These are the activations of a small neural network, seen along a few directions. Each row is one input.
Each table varies a few parts of the input and shows all the possible inputs, shuffled.
Descriptions start from the smaller parts, as in this example, which fits no table here: values(3) and (point or line(11) or (line(4) and ring(8))).
Shared parts are said once, and a part with two or three values counts as separate values.

A family of inputs:
row 1: [-0.24 -2.60  6.48 -3.40 -3.37 -4.10  3.51  6.66  1.03 -3.26 -4.90 -3.70
  1.28  4.84]
row 2: [ 2.52 -6.51 -2.00  3.06 -3.60 -1.20  5.51  6.17  3.51  2.80 -2.37 -4.79
  0.49 -3.86]
row 3: [-5.08  0.47  5.96  0.38 -3.75  5.46 -1.42  4.98 -0.64 -6.17  0.26 -3.79
 -5.18  6.76]
row 4: [ 4.34 -5.42 -6.44  0.48 -1.12 -3.89  7.41 -3.42  3.02  2.92 -0.40  4.24
  0.07 -1.72]
row 5: [ 4.37  9.75  1.33 -5.15  2.28 -0.99 -2.52 -3.47  1.48 -0.50 -0.19  5.65
 -0.69  6.33]
row 6: [-0.44  5.34 -0.96  9.03 -0.12  3.38 -0.50 -3.89  1.74  1.22  5.34 -0.87
 -0.51 -6.49]
row 7: [-2.56  9.45  7.86  2.52  1.25  1.13 -1.95 -4.02 -1.16 -4.61  2.12 -0.06
 -0.19  1.54]
row 8: [ 2.51 -1.41  2.68 -6.64 -1.06 -6.93  5.72 -3.87 -0.28 -2.27 -3.37  4.98
  0.49  6.44]
row 9: [-2.02 -3.73 -2.18  6.71 -4.53  8.19  0.55  4.34  1.92  0.31  2.64 -4.47
 -5.47 -2.21]
row 10: [-6.98 -3.37  1.03 -6.87  6.68 -3.06 -9.49  1.65 -8.33 -0.99 -1.36  0.87
  5.62  0.01]
row 11: [ 7.38  5.10 -6.88  1.08  1.44  2.31 -0.20 -4.95  3.50  5.11  1.58  3.58
 -0.56 -2.71]
row 12: [-3.79 -7.07 -6.88 -1.20  5.89 -0.29 -6.61 -0.18 -5.79  5.43  0.66 -1.64
  4.65 -8.93]
What do these inputs look like to the network?
> values(2) and (point or ring(5))
The inputs of row 5 and row 11 match in every part but the values(2) part. If row 3 is changed in the same way as row 5 into row 11, which row does it become?
> row 9
Which other rows does row 7 become when the values(2) part takes its other values? List them by row number.
> row 6
Which other rows does row 8 become when the values(2) part takes its other values? List them by row number.
> row 4
